Each row below holds a small network's activations on one input, seen along a few directions.
In each table, some parts of the input vary, and every possible input appears once, in random order.
Descriptions start from the smaller parts, as in this example, which fits no table here: one of 4 places along a line, together with either a single point or one of 9 places along a line or (one of 2 separate values, together with one of 5 places around a ring).
Shared parts are said once, and a part with two or three values counts as separate values.

Other details of the inputs vary at random and push rows far along two fixed directions, the same in every table; ignore that.
To show where, the next rows are all for the same input, with only those details redrawn:
+1.09 -1.31 -1.12 +0.37 -1.56 +5.95 +4.01 +0.58 -1.09 -0.81 -4.87 +1.13 -3.57 +5.76
+2.92 -2.67 -1.27 -0.40 -2.85 +6.19 +5.66 +1.39 -0.95 -1.75 -5.69 +0.38 -5.98 +8.39
-4.86 +3.72 +0.19 +2.49 +2.38 +4.49 -1.59 -2.52 -1.29 +2.60 -1.39 +2.64 +4.20 -3.44
+3.75 -2.22 +3.60 -2.03 -3.61 -0.35 +5.10 -1.53 -0.78 -0.90 -1.36 -2.53 -6.44 +6.06
+1.43 -1.81 -2.01 +0.43 -1.81 +7.27 +4.42 +1.35 -1.13 -1.30 -5.96 +1.38 -4.20 +6.99
+1.66 +0.07 +6.36 -1.91 -2.40 -3.93 +2.54 -4.22 -0.83 +0.93 +2.04 -3.23 -3.38 +1.21
-5.11 +3.36 -1.62 +2.98 +2.47 +6.90 -1.44 -1.38 -1.41 +2.17 -3.06 +3.64 +4.18 -2.35
-4.71 +3.73 +1.08 +2.17 +2.10 +3.35 -1.73 -3.11 -1.34 +2.72 -0.65 +2.10 +4.13 -3.76

Table:
x1: -2.89 +2.98 -6.22 +4.11 +0.82 -1.09 -7.02 +1.06 +1.84 +1.12 -0.83 +2.54 +5.22 -3.10
x2: +1.08 +1.91 +8.58 -2.38 -1.33 -8.29 +1.81 -5.85 -0.12 +2.12 +4.07 -4.49 -1.32 -0.99
x3: +3.75 +1.67 +7.99 -5.77 -1.65 -8.31 -1.30 +0.78 +0.13 -1.18 +5.99 -3.28 -1.14 -4.92
x4: +3.58 -4.83 -6.76 -0.07 -6.20 +1.96 +0.53 +5.17 +1.34 -3.28 -3.84 +0.71 -5.84 +7.84
x5: +3.64 +1.84 +8.19 -5.51 -1.75 -8.41 -1.70 +0.58 -0.90 -1.87 +5.65 -3.96 -0.41 -4.07
x6: -3.25 +3.37 +4.24 +0.70 +0.95 -0.92 -1.24 -4.70 -1.16 +2.86 +1.84 -0.18 +2.67 -4.04
x7: +2.44 -6.79 -6.43 +1.24 +2.93 +2.80 +3.65 +3.19 +1.20 -2.06 -1.46 +0.22 -2.02 +5.44
x8: -3.49 +4.82 -0.69 +3.46 +4.32 +3.12 -1.55 -2.22 +0.58 +3.10 -2.41 +2.97 +3.86 -3.33
x9: +2.95 -7.51 -0.90 -1.88 +0.15 -3.47 +4.51 +0.42 +0.11 -2.00 +2.80 -3.63 -2.64 +5.06
x10: -5.13 -3.02 -4.54 +2.19 +5.08 +3.07 -1.82 -0.12 +0.06 +1.54 +3.27 +2.42 +5.60 -4.84
x11: -4.62 +1.66 -6.87 +3.77 -0.96 +2.75 -6.75 +2.07 -0.19 +0.18 -1.63 +3.40 +5.43 -2.23
x12: +3.86 +2.39 +8.01 -5.56 -1.06 -9.48 -1.05 +0.70 -0.23 -1.66 +5.03 -4.36 +0.35 -3.36
x13: +0.87 -5.40 -2.12 -0.03 +2.39 -2.17 +2.08 -0.03 +1.35 -0.49 +3.66 -1.55 -1.32 -0.01
x14: -0.56 +5.34 -1.26 +0.38 +4.38 +1.69 -4.28 +4.45 +0.46 -0.72 -1.48 +3.26 +5.59 -5.88
x15: -3.14 +3.21 +4.03 +0.43 +1.04 -0.75 -0.79 -4.55 -0.13 +3.50 +2.22 +0.56 +1.83 -4.85
x16: +3.98 +1.66 +1.70 -3.17 +0.11 -1.75 -0.30 +4.53 +0.99 -2.50 +0.24 -0.37 -1.82 -1.92
x17: +1.01 -0.86 -2.33 +0.13 -3.98 -4.92 -2.64 +1.06 +1.04 -1.18 +0.46 -1.70 -0.20 +2.47
x18: -4.16 -4.07 -5.65 +2.49 +4.21 +4.69 -0.79 +1.14 -1.01 -0.03 +1.07 +2.10 +4.69 -1.42
x19: +1.01 +1.68 +4.07 -0.31 -0.14 -2.73 +2.05 -3.46 +1.12 +1.76 +0.93 -1.49 -3.01 -0.87
x20: +2.88 -2.91 -8.26 +1.65 -4.06 +2.33 -0.35 +5.22 +2.36 -2.87 -4.63 +1.31 -4.48 +6.15
Question: What do these inputs look like to the network?
Answer: one of 4 separate values, together with one of 5 places around a ring
Question: The inputs of x11 and x6 match in every part but the choice among 4 separate values. If x20 is changed in the same way as x11 into x6, which row does it become?
Answer: x19
Question: Start at x7 and move only the place on the ring of 5, one step at a time. The first step leads to x13. Which rows follow, in order?
Answer: x10, x18, x9
Question: Change only the choice among 4 separate values in x8. List by row number the other rows that result.
Answer: x1, x7, x14
Question: Change only the choice among 4 separate values in x3. List by row number the other rows that result.
Answer: x4, x10, x15
